Each row below holds a small network's activations on one input, seen along a few directions.
In each table, some parts of the input vary, and every possible input appears once, in random order.
A made-up example of a description, with smaller parts first: one of 8 places around a ring, together with either a single point or one of 11 places around a ring or (one of 3 separate values, together with one of 6 places along a line).
Shared parts are said once, and a part with two or three values counts as separate values.
In the rows, zero is written as 128.

Other details of the inputs shift rows strongly along two fixed directions, in all tables alike. That doesn't count.

Table:
R1: [136 128 104 141 102 129 186  98  94 118 107  80 121 124 110 127]
R2: [ 63  92  80  93 121 111  93 157 163 111 149 194 186 151 126 142]
R3: [163 176 177 151 127 178 120 122 105 157 107  92  40 105 128 102]
R4: [196 171 198 134 132 158 173 132 131 180  89  79  58  92 118  94]
R5: [ 67 102  89 113 129 116  79 144 122  87 154 171 173 142 133 147]
R6: [125 131 110 144 121 127 148 112  78  94 129 106 136 117 120 134]
R7: [133 163 186 119 178 152  97 195 159 161 127 193 110  79 142 101]
R8: [148 108 102 148 114  92 159  94 109  97 135  89 162 155 126 135]
R9: [152 123 121 135 110 114 130  95 120 129 128  83 121 162 139 121]
R10: [ 78  77  84 110 145 122  87 141 164 120 141 208 175 154 122 180]
R11: [151 121 119 148 123 101 164  84  96 102 127  76 143 151 113 140]
R12: [131 134 174  91 167 122  77 172 186 168 142 172 130 136 150 107]
R13: [129 165 183 128 179 165  91 188 158 166 132 194 113  64 142 110]
R14: [115 106 102 131  97 125 140  86 101 111 118  89 132 158 114 144]
R15: [135 105  94 155 122 138 176  88 103 110 110 112 140 140 107 178]
R16: [163 175 175 159 130 191 113 115 103 163 112  91  39  85 125 110]
R17: [110 113  89 129  81 129 142  90  97  96 127 100 123 145 123 130]
R18: [ 72 101  88 101 132  96 117 162 155  91 145 201 200 121 130 135]
R19: [139 120 102 134  88  94 147  87 111 118 140  69 131 173 137 132]
R20: [154 150 183  96 162  98 121 198 203 178 143 163 129 108 156  91]
Description of these inputs: one of 2 separate values, together with either a single point or one of 9 places along a line.
- The inputs of R14 and R4 match in every part but the choice among 2 separate values. If R16 is changed in the same way as R14 into R4, which row does it become? => R13
- Change only the choice among 2 separate values in R8. List by row number the other rows that result. => R9

Table:
R21: [129 129 123 139 161 135 123 147 134 128 133 170 139 113 135 154]
R22: [ 67  87  51 139  99  94 140  95  71  34 141 139 209 147 103 159]
R23: [120 100 122 112 152 107 104 151 178 139 146 188 159 142 140 151]
R24: [ 95  84  93 121 133  94 108 116 153 112 142 161 195 164 124 161]
R25: [114 120 132  91 146 101 127 170 161 132 132 165 173 118 123 121]
R26: [187 160 179 125 135 145 177 142 149 174  99  94  85  94 128  95]
R27: [118 113 124 101 113 130 129 124 140 137 119 123 131 150 116 130]
R28: [153 149 154 112 131 116 140 159 150 150 127 125 113 107 147  82]
R29: [ 78 119 130  92 149 142  85 170 157 135 131 197 146 123 119 134]
R30: [133 119 119 121 116 103 154 132 120 103 124 107 147 130 120 114]
R31: [125 134 163 114 156 143  79 158 147 134 136 169 122 119 131 116]
R32: [139 144 150 133 129 175 130 133 133 163  96 124  74 106 117 121]
R33: [165 148 146 137 124 115 143 114 115 138 127  86 107 141 143 102]
R34: [124 153 152 114 145 136 110 171 145 136 132 167 126  85 141  94]
R35: [133 153 166 119 158 152 128 174 162 155 113 174 122  77 125 111]
R36: [122 120  95 152  81 147 150  65  58  88 108  68  97 149 101 136]
R37: [106 142 141 106 135 153  83 162 152 143 132 170 107 115 141 104]
R38: [135 127 106 119  90 131 138  98 112 123 122  84 105 153 134 116]
R39: [173 138 144 147 133 124 171 111 128 147 122 103 105 135 135 134]
R40: [126 154 171 108 157 146 125 174 147 150 119 169 125  81 120 104]
R41: [179 161 161 142 114 133 135 104 127 169 125  64  63 126 142 105]
R42: [123 113  72 164  89  86 157  71  77  87 145  61 158 171 132 155]
R43: [143 132  87 159  76 101 187  80  78 101 133  47 123 137 120 127]
R44: [144 161 176 125 155 146  95 166 142 153 134 153 108  98 151  98]
R45: [ 79  79  84 108 133  85 104 115 138  90 151 156 209 179 114 163]
R46: [106  99  84 117  91 111 134  96 112  90 123 102 142 172 114 139]
R47: [141 125 128 155 131 155 131  95 105 129 115 102 111 124 113 145]
R48: [156 154 155 155 144 156 143 120 116 146 112 113 104 108 119 128]
R49: [130 141 163 121 152 149  77 158 149 146 140 159 112 111 148 104]
R50: [102 140 143 127 155 122  81 178 153 139 153 177 147 105 154 128]
R51: [160 124 132 136 109 121 143  82 102 116 120  65 108 157 119 125]
R52: [110 129 158 108 166 143  81 161 154 146 139 180 137 117 122 128]
R53: [165 144 165 115 117 158 143 134 157 182  96 109  77 120 128 110]
R54: [196 162 177 136 116 146 142 101 120 163 118  58  53 131 141  88]
R55: [ 71  92  52 158 102 103 103  82  83  66 160 114 181 158 127 177]
R56: [123 147 117 153 108 132 149 118  99 114 135 100 114  99 126 118]
R57: [168 163 175 132 154 165 154 160 145 167 105 143  75  67 134 111]
R58: [123 105 120 106 125 130 125 152 169 152 125 167 128 136 137 144]
R59: [125 111 119 126 128  93 131 117 120 100 134 118 161 161 129 129]
R60: [168 123 121 153 103 127 208  93 104 124 116  71 107 122 121 132]
R61: [111 100  90 148 137 131 121 108 110 102 135 144 144 136 127 175]
R62: [188 148 148 164 112 134 191  73  92 145  99  38  88 139 118 125]
R63: [152 130 134 141 119 112 165  91  98 123 114  69 128 153 114 132]
R64: [ 37  90  54 124 107 109  87 128 124  82 163 174 183 150 132 163]
R65: [ 97 108 101 122 137 146 112 146 143 130 125 183 128 122 129 156]
R66: [ 89 118 107  96 119 110  90 162 177 140 153 171 150 141 147 127]
R67: [125 128 117 145 126 123 128 108  83  90 128 114 141 137 118 139]
R68: [ 90 125 144 104 175 124  83 182 158 129 146 208 181 119 128 136]
- The inputs of R49 and R31 match in every part but one. If R33 is changed in the same way as R49 into R31, which row does it become? => R59
- The inputs of R46 and R58 match in every part but one. If R67 is changed in the same way as R46 into R58, which row does it become? => R21
- Describe the family of inputs behind these rows. => one of 2 separate values, together with one of 4 places along a line, together with one of 6 places along a line
- Change only the place on the line of 6 in R57. List by row number the other rows that result. => R22, R34, R35, R40, R56
- Change only the choice among 2 separate values in R37. List by row number the other rows that result. => R38
- Change only the choice among 2 separate values in R25. List by row number the other rows that result. => R40

Table:
R69: [ 40  96  59 124 115 111  66 141 128  86 169 187 188 135 143 155]
R70: [ 94 129 148  97 166 144 107 184 162 144 114 210 158  98 110 131]
R71: [139 111 167  77 161 126  93 181 207 173 124 184 133 148 136 114]
R72: [144 160 186 113 171 152 135 199 172 174 112 183 106  62 123 109]
R73: [185 176 203 128 145 204 148 141 125 184  73 108  23  82 109  93]
R74: [ 70  86  35 152  89  79 154  74  57  28 156  97 221 156 105 165]
R75: [139 159 199  84 163 121  88 198 190 175 132 170 128 117 145  76]
R76: [164 126 146 109 149  99 156 159 188 166 129 148 135 124 150 114]
R77: [ 56  73  64  99 121  75  77 128 136  62 161 179 226 188 125 150]
R78: [123  76  54 150  86  74 198  51  89  75 130  58 187 184 104 171]
R79: [120 131 138 113 138  85 119 163 157 126 151 144 164 129 140 106]
R80: [ 73  53  42 114 102  89 110  89 135  80 149 149 199 201 121 187]
R81: [164 163 182 108 157 108 123 195 188 172 141 159 113  97 168  76]
R82: [ 89  87  72 116 113 106 104 119 164 133 152 157 164 168 140 168]
R83: [ 51  93  58 136 120 142 105 131 121 100 142 188 168 128 121 180]
R84: [183 157 142 164  73 153 165  53  61 132 104   4  34 146 125 109]
R85: [165 165 173 127 122 170 126 117  99 142 104  83  60 106 120  82]
R86: [129 131 122 133 146 134 161 160 138 126 121 170 141  85 129 140]
R87: [184 128 136 139  88 126 200  56  92 140  92  18  95 162 105 127]
R88: [120 110  98 172 145 103 117  73  56  72 151  93 165 173 121 185]
R89: [149 145 116 166  78 163 148  57  45 107 111  36  58 129 118 121]
R90: [172 139 144 204 147 160 140  66  76 119 118  82 108 113 121 161]
R91: [127 162 172 104 146 140  70 191 196 190 147 174  90 108 167  94]
R92: [203 169 137 181  84 141 212  68  48 118 106   8  57 100 129 100]
R93: [158 164 179 132 138 201 131 137 125 177  92 130  30  83 120 113]
R94: [ 87 138 157  84 165 122  73 197 174 130 146 210 178 106 133 100]
- Describe the family of inputs behind these rows. => either one of 2 separate values or (one of 4 places along a line, together with one of 6 places along a line)
